Each row below holds a small network's activations on one record, seen along a few directions.
Here are examples, each followed by its value of one field, Nin.
Other fields move the rows too, some of them a lot.
(in the rows, 500 means zero)
Strong random noise was added to every row along 2 fixed directions; ignore it. To show where, here is one row again and again, with new noise each time:
[498 394 707 338 584 555 427 485 543 436 525 413 613 489 473]
[468 471 498 598 382 508 527 569 580 600 409 530 394 562 569]
[443 451 661 339 608 384 524 750 397 493 399 230 583 439 209]
[499 420 602 489 458 585 453 445 614 512 499 542 496 548 617]

[508 517 619 306 597 427 557 607 392 432 515 377 650 403 421]
j2
[577 468 557 546 376 727 382 270 701 407 679 774 479 583 817]
j2
[477 566 473 654 566 416 543 638 425 616 537 393 582 485 325]
j1
[367 645 473 676 707 412 573 749 274 606 435 404 472 492 260]
j6
[556 351 622 158 473 349 392 508 441 306 488 282 605 474 358]
j1
[480 518 426 754 508 534 537 528 571 635 501 516 442 479 568]
j3
[495 580 458 626 492 433 588 600 502 639 441 491 407 646 445]
j7
[482 541 578 282 587 482 454 469 439 436 464 403 593 507 428]
j4
[468 506 420 542 407 547 549 455 513 537 529 530 504 428 499]
j8
[455 512 509 398 436 480 578 525 465 544 423 383 489 478 460]
j8
[551 518 247 627 220 493 515 541 501 555 387 627 280 519 628]
j5
[591 460 615 223 673 548 384 358 525 349 588 345 667 494 487]
j4
[551 455 501 387 502 486 560 606 473 506 438 384 499 492 495]
j5
[352 656 364 831 439 432 625 689 407 724 357 500 353 492 475]
j3
[534 525 465 627 439 505 528 469 438 598 452 638 472 551 655]
j9
[477 434 645 413 635 541 458 524 475 439 622 391 573 481 514]
j9
[510 484 618 528 668 572 444 397 556 523 679 511 738 485 506]
j1
[484 399 390 268 220 340 579 635 484 418 371 332 373 433 418]
j8
[497 496 455 569 396 485 484 458 584 418 567 495 456 521 581]
j10
[500 499 282 777 370 501 643 569 522 688 489 692 313 551 652]
j6
[510 453 349 311 238 403 472 458 540 395 385 520 375 534 623]
j4
[497 543 649 314 748 407 423 471 435 418 507 330 703 388 303]
j10
[560 553 435 648 545 466 506 553 447 618 428 618 501 560 515]
j6
[483 618 276 869 354 486 622 410 598 754 399 707 278 559 684]
j10
[507 544 547 437 608 421 490 697 408 443 552 345 577 386 252]
j2
[532 569 501 603 600 586 511 509 421 501 458 480 526 491 466]
j5
[551 517 318 744 245 460 545 532 630 646 390 671 280 650 815]
j9
[609 460 489 443 441 509 471 343 549 475 548 545 486 620 678]
j7
[461 596 556 557 667 497 499 524 373 518 559 424 531 540 314]
j7
[465 424 555 397 597 448 466 522 409 433 479 356 545 327 320]
j3

Here are new rows. What is Nin for each?
[484 561 245 571 205 387 556 721 395 540 324 491 287 502 518]
j5
[528 439 484 486 352 506 445 419 520 460 458 691 452 537 677]
j9
[556 572 507 706 438 599 536 514 582 604 501 696 433 607 580]
j2
[527 487 608 528 614 544 431 334 459 431 592 458 654 518 503]
j1
[516 508 464 519 395 389 522 577 400 534 493 397 525 540 474]
j1
[451 498 499 376 505 429 587 574 358 423 431 280 547 376 253]
j8
[518 567 393 719 517 567 550 625 471 639 505 544 451 494 428]
j5
[569 496 466 557 522 514 429 495 550 509 508 634 543 567 605]
j6
[440 540 461 590 516 530 638 713 387 604 462 459 455 464 356]
j5
[331 729 377 739 480 265 697 815 368 735 268 406 375 502 258]
j10
